Each row below holds a small network's activations on one input, seen along a few directions.
In each table, some parts of the input vary, and every possible input appears once, in random order.
A made-up example of a description, with smaller parts first: one of 5 places around a ring, together with either a single point or one of 11 places along a line or (one of 3 separate values, together with one of 4 places along a line).
Shared parts are said once, and a part with two or three values counts as separate values.
In the rows, zero is written as 128.

Other details of the inputs shift rows strongly along two fixed directions, in all tables alike. That doesn't count.

A family of inputs:
R1: [174 165 115 145 100 170 148  55 106 114 117 137 109  57 172 128]
R2: [105 125 107  71 169 150 153 165 129 144 105 143 144 138 149 103]
R3: [109 122 116 102 160 137 125 188 125 128  76 153 128 157 137 128]
R4: [118 121 130 145 113  88 109 111 141 151 202  99 127 166 108 161]
R5: [102 120 163 137 107  81  94 110 143 142 191 109 133 142  88 143]
R6: [121 121 148 149 109  86  82 117 136 137 167 103 119 161  92 180]
R7: [126 134 127 138 108  91 100 103 140 149 179 101 123 176 101 176]
R8: [177 144 122 178 106 175 145  73 125  98 136 135 138  46 170 111]
R9: [ 96 114 123  84 172 141 137 182 126 132 100 151 144 134 130 115]
R10: [120 144 124 133 108  79  78 113 136 145 167 108 105 156  83 164]
R11: [195 135 134 190  98 160 153  83 112 114 132 141 130  64 186 107]
R12: [189 152 132 156  97 174 148  63 103 117 116 150 114  54 160 117]
R13: [107 113 123  75 175 145 182 165 118 101  89 123 121 142 112  88]
R14: [205 148 131 184  92 163 145  75 111 112 110 143 126  72 180 122]
R15: [106  96 128 120 157 140 134 192 130 129  92 135 149 146 158 109]
R16: [119  95 125  97 157 152 155 175 133 141 110 152 165 146 147  91]
R17: [122 108 120 107 156 143 175 173 120  96  65 117 127 174 125 106]
R18: [138 134 140 135 112  91  94 111 135 154 180 123 106 168  81 163]
R19: [177 162 122 161 116 174 141  72 120 106 133 139 122  38 158 112]
R20: [173 147 147 195  92 145 137  87 112 105 115 134 125  54 188 103]
R21: [193 156 120 192  97 171 133  75 121 100 109 132 126  69 171 130]
R22: [187 174 111 160 101 157 140  69 110 111 112 136 101  70 183 131]
R23: [ 97 124 110  79 148 145 149 165 133 146  77 149 138 144 136 106]
R24: [116 145 155 138 107  78  78 116 136 145 163 116 101 157  84 158]
R25: [ 99  95 130  97 160 144 136 181 132 126  99 140 156 135 149 106]
R26: [101 105 109  96 152 140 139 178 134 130  97 137 165 133 149  92]
R27: [110 116 134 113 144 136 127 184 131 133  63 143 149 158 151 104]
R28: [115 104 111 127 159 157 141 187 142 132 100 137 158 153 149 101]
R29: [110 109 120 116 153 139 130 187 128 127  77 144 149 164 143 132]
R30: [176 152 131 151 106 166 179  56  95  70 100 117  87  61 135 113]
R31: [120 120 117  93 163 141 169 174 117  99  67 125 106 169 117 103]
R32: [111 133 105  94 149 130 140 178 137 144  73 149 129 158 146 109]
R33: [170 154 138 154 115 157 135  76 106 102 122 137 113  30 170 120]
R34: [111 122 131 124 115  93 111  99 144 148 209 103 135 153  98 159]
R35: [107 136 128 118 107  92  87  99 131 147 172 108 113 143  72 162]
R36: [ 93 120 135  83 151 147 130 173 124 138  68 150 136 142 132  99]
R37: [183 161 119 181  86 144 146  72 121 110 103 135 122  67 184 126]
R38: [103  97 122 124 157 136 138 192 129 128  98 143 153 153 151 116]
R39: [176 161 120 164 103 182 137  63 115 105 114 141 114  50 152 124]
R40: [107 141 135 114 117  79 110 101 145 156 195 113 119 135  82 151]
R41: [ 99 108 113  93 150 136 157 173 144 139 102 143 162 139 152  94]
R42: [112 120 121  98 159 140 121 186 125 130  70 146 124 150 145 121]
R43: [106 113 146 140 117  89 100 113 138 133 198 113 135 142  87 167]
R44: [107 104 107 118 149 134 135 189 131 135  92 132 157 147 158  96]
R45: [118 112 124  79 167 152 151 176 127 148 106 156 149 139 134  93]
R46: [ 97 111 125  82 160 154 129 173 121 132  74 147 132 138 133 118]
R47: [114 110 147 130 121  88 142  98 132 104 194  83 112 158  61 144]
R48: [107 137 131 116 119  83  91 106 135 148 191 107 121 131  78 150]
R49: [113 122 134 153 105  75 110 115 149 153 193 105 128 157 102 153]
R50: [122 130 127 146 102  79  83 112 139 143 167 100 126 163  90 167]
R51: [120 111 146 151 118  83 139 111 130 108 187  79 104 170  71 148]
R52: [103 137 162 121 118  80  90 107 136 148 186 114 116 133  78 144]
R53: [105 128 142 126 115  98  92 104 127 139 174 120 110 145  71 179]
R54: [127 143 128 142 118 101  84 112 146 143 176 113 107 163  74 169]
Description of these inputs: one of 6 places around a ring, together with either a single point or one of 8 places around a ring.
Changing only the place on the ring of 6 turns R33 into R42. The same change can be made to R13. Which row results?
Answer: R31
Changing only the place on the ring of 6 turns R2 into R34. The same change can be made to R9. Which row results?
Answer: R43
A walk changes only the place on the ring of 6. It starts at R8 and steps to R19. List the rest of the walk in order.
Answer: R39, R54, R21, R28

A family of inputs:
R55: [174 153 129 158 101 133 156  58 107  82 136 102  82  98 112 142]
R56: [113 119 144 145 105  75  89 104 149 157 220 101 133 155  82 165]
R57: [161 158 137 159  98 132 115  67 115 117 145 128 105  70 136 142]
R58: [126 118 126 111 152 163 165 151 117 105  82 143 140  98 159  86]
R59: [120 127 141 158 102  71  78 112 146 153 198 104 122 171  83 178]
R60: [169 142 129 183  91 134 120  74 130 129 170 128 138  73 164 135]
R61: [164 159 132 164  95 134 111  68 118 122 148 132 112  70 144 143]
R62: [144 123 112 142 135 162 138 166 129 133  72 155 156 124 191 105]
R63: [ 86 111 115  91 152 110  97 188 151 177 127 143 155 189 117 135]
R64: [134 133 110 115 141 165 136 157 126 137  74 160 147 107 180 102]
R65: [134 122 125 123 144 160 154 157 113 103  60 140 130 114 159  99]
R66: [130 118 123 117 148 165 164 152 119 114  84 146 145  98 168  86]
R67: [113 143 138 106 117  79 115  81 131 130 194  90  84 168  36 174]
R68: [127 135 122 103 147 164 148 147 114 114  66 151 128  98 156  98]
R69: [ 82 100 125  62 169 115 161 169 135 126 132 110 122 199  67 118]
R70: [ 85 100 128  99 154 104 110 194 143 150 119 125 142 203 104 134]
R71: [162 143 137 173  96 134 132  70 122 113 162 124 125  67 149 132]
R72: [ 82 101 130  95 155 105 114 192 139 142 115 123 137 200  96 131]
What do these inputs look like to the network?
Answer: one of 3 separate values, together with either a single point or one of 5 places along a line
Changing only the choice among 3 separate values turns R70 into R61. The same change can be made to R55. Which row results?
Answer: R67
Which other rows does R68 become when the choice among 3 separate values takes its other values? List them by row number.
Answer: R58, R65
Which other rows does R57 become when the choice among 3 separate values takes its other values? List them by row number.
Answer: R66, R72

A family of inputs:
R73: [205 166 122 179 103 186 182  69  92  62  60 135  96  37 191 101]
R74: [114 114 124 104 152 134 156 161 124 109  94 120 120 164 111 116]
R75: [ 96 105 129  95 155 135 139 167 136 140 126 140 158 132 133 100]
R76: [134 121 150 148 110  96 141  76 126 110 205  88 107 126  76 143]
R77: [105 119 125  99 149 134 118 171 131 142  99 142 139 146 131 120]
R78: [106 125 114  84 156 140 140 160 127 132  95 136 124 153 116 116]
R79: [129 139 146 150 101  94  91  84 132 139 191 112 117 116  96 161]
R80: [105 102 126  99 158 138 169 162 126 107 107 118 131 157 113 102]
R81: [119 120 115 131 135 127 100 182 142 156  92 149 151 165 156 132]
R82: [114 112 116 129 140 129 110 181 143 155 108 147 161 157 157 123]
R83: [109 129 115  84 152 137 134 159 126 134  90 136 120 159 114 122]
R84: [143 148 142 155  99  93 112  81 119 108 159  95  81 147  78 170]
R85: [108 101 121 123 146 131 122 182 145 155 124 143 172 148 164 110]
R86: [104  94 122 119 148 133 128 183 148 155 133 142 180 147 161 102]
R87: [101 110 128  98 153 135 131 167 134 141 118 141 151 136 132 108]
R88: [192 161 117 153 114 197 185  63  98  82  86 148 118  10 200  85]
R89: [134 152 144 152  93  90  77  86 129 140 166 118 101 129  96 177]
R90: [106 122 118  83 159 140 147 157 128 133 105 135 129 147 118 111]
R91: [141 138 136 178  87  88  73  98 141 154 181 119 129 138 121 176]
R92: [113 132 116  85 151 138 129 159 125 134  82 139 116 162 114 126]
R93: [200 152 116 197  96 189 150  89 113 106  85 160 150  22 243  96]
R94: [132 148 144 151  97  91  80  87 130 140 174 115 105 125  96 172]
R95: [126 132 142 128 110 100 126  71 132 129 209 103 115 115  79 146]
R96: [136 131 145 150 106  95 128  78 123 108 184  90  97 137  75 157]
Changing only one part turns R84 into R81. The same change can be made to R73. Which row results?
Answer: R91
What do these inputs look like to the network?
Answer: one of 4 places along a line, together with one of 6 places along a line
A walk changes only the place on the line of 4. It starts at R76 and steps to R95. List the rest of the walk in order.
Answer: R75, R86

A family of inputs:
R97: [ 94 135 134 103 116  56  93 112 150 150 196  89  95 222  29 192]
R98: [133 100 121 117 168 182 177 189 122 107  53 158 162 105 200  73]
R99: [ 66  95 119  47 184 137 158 211 132 135  75 143 145 168 118  88]
R100: [182 171 118 171  96 148 134  56 112 108 132 122  92  82 140 150]
R101: [154 151 131 131 120 161 160  96 105  97  91 137 108  56 163 102]
R102: [104 108 115  84 159 134 168 160 132 133 119 114 139 162 116  97]
R103: [109 103 108 102 149 132 136 174 145 156 131 135 165 158 148 107]
R104: [ 76  99 118  63 184 156 141 220 143 145  75 159 167 162 138  83]
R105: [159 153 133 159  86 107 137  41 120 113 192  97 102 104 102 148]
R106: [ 93 107 139 110 124  73 106 116 153 158 236  89 122 199  35 168]
R107: [144 119  96 103 163 194 179 171 125 119  51 160 162 109 194  70]
R108: [166 147 149 184  87 114 111  62 117 104 162 104  97  96 110 162]
R109: [102 120 147 136 122  77  76 142 143 149 169 105 116 195  67 181]
R110: [142 134 117 124 138 175 144 136 116 117  77 157 138  73 177  95]
R111: [109 138 128 117 121 108  86 147 139 155 121 138 139 148 125 141]
R112: [169 158 123 182  78 114 100  60 130 140 177 119 114 101 138 164]
R113: [161 141 131 161 113 150 134 105 109  97  91 134 106  97 149 132]
R114: [167 149 132 181  78 113 115  58 133 143 192 122 127  94 138 152]
R115: [108 121 138 119 123  90 108 134 125 120 130 107 101 179  84 154]
R116: [ 69  82 122  67 185 123 155 223 134 125  80 124 144 200 113  89]
R117: [185 161 114 172 100 153 134  67 119 113 131 132 113  72 159 140]
R118: [151 160 126 133 119 145 139  99 107 106  89 136  97  77 137 122]
R119: [173 153 140 195  77 127 107  79 124 115 136 127 121  79 169 142]
R120: [162 151 147 174  88 100 121  63 114  99 155 100  91 102 107 153]
R121: [105 127 127 111 131  85 104 126 144 150 185 106 110 198  58 175]
R122: [164 144 143 181  97 129 156  63 106  86 152 108 114  67 139 120]
R123: [120 129 115  83 163 171 167 167 109 112  33 157 127 107 164  79]
R124: [ 83 123 142 114 122  70  65 125 148 164 199 106 118 179  48 181]
R125: [ 77  98 100  68 176 132 132 233 154 171  90 143 168 210 140 109]
R126: [143 116 127 140 146 171 173 144 114  96  86 139 141  87 175  87]
R127: [ 65  89 113  68 178 136 131 223 146 161  93 156 182 165 148  88]
R128: [112 120 110  79 159 139 163 167 129 127  89 124 131 168 126 102]
R129: [104 113 142 110 137 114 114 137 136 147 167 125 144 131 106 131]
R130: [172 142 140 198  88 134 126  78 121 112 144 130 134  63 179 131]
R131: [ 91 129 144 110 126  72  62 133 138 164 185 118 113 186  55 181]
R132: [103 118 111  81 156 120 147 165 134 135 103 126 120 186 103 126]
R133: [ 99 116 142 145 108  55  53 142 151 166 187 101 119 201  69 184]
R134: [150 142 126 132 128 169 178 101 105  92  98 141 124  44 168  83]
R135: [160 129 138 169 112 147 142 107 117 107 125 128 131  81 160 121]
R136: [129 125 122 120 130 127 127 130 139 142 142 129 135 154 118 138]
R137: [ 88 103 131  82 161 139 142 168 131 134 125 135 148 141 113 106]
R138: [ 86 126 148 120 114  52  47 131 151 180 212 110 125 191  60 181]
R139: [107 110 109  83 166 141 148 175 133 137 106 131 140 176 115 119]
R140: [175 153 114 155 107 158 134  92 120 123 103 144 112  97 156 132]
R141: [171 160 141 161 100 154 131  57 109 102 136 130 109  48 145 127]
R142: [158 149 151 177  85  97 121  58 119 100 175  94  93 100 101 152]
R143: [ 90 115 122  97 152 121 108 179 141 160 110 146 156 152 141 115]
R144: [180 147 139 193  93 142 123  69 112 102 124 126 111  67 161 142]
R145: [150 126 100 121 144 190 183 130 115 104  73 151 138  92 180  82]
R146: [ 98 133 136  97 138 108  94 142 136 139 137 125 112 163  79 152]
R147: [165 153 129 136 124 168 142 100 102 101  89 151 111  60 167 115]
R148: [ 87 103 134  78 162 129 131 173 135 140 125 135 139 153 101 119]
R149: [131 112 110 129 148 171 152 190 124 121  39 160 164 111 210  81]
R150: [146 124 146 161 112 112 122  95 122 109 169 108 115 113 108 141]
R151: [ 87 106 129  92 154 116 111 178 146 164 125 139 160 154 133 118]
R152: [152 118 106 123 143 181 177 137 125 114  93 158 152  92 186  89]
R153: [ 93 109 149 127 128  82  96 133 141 135 184  98 122 191  57 164]
R154: [175 165 129 183  75 110  97  59 129 146 166 127 108 106 135 166]
R155: [148 129 146 167 103 113 108  97 129 117 162 115 121 116 119 151]
R156: [144 118 121 153 131 156 154 152 125 114  87 150 167  88 200  86]
Changing only one part turns R121 into R147. The same change can be made to R106. Which row results?
Answer: R137
What do these inputs look like to the network?
Answer: one of 3 separate values, together with one of 4 places along a line, together with one of 5 places along a line
Which other rows does R152 become when the choice among 3 separate values takes its other values? List them by row number.
Answer: R98, R129
A walk changes only the place on the line of 4. It starts at R118 and steps to R146. List the rest of the walk in order.
Answer: R131, R111
Which other rows does R110 become when the place on the line of 4 takes its other values? List them by row number.
Answer: R101, R141, R143
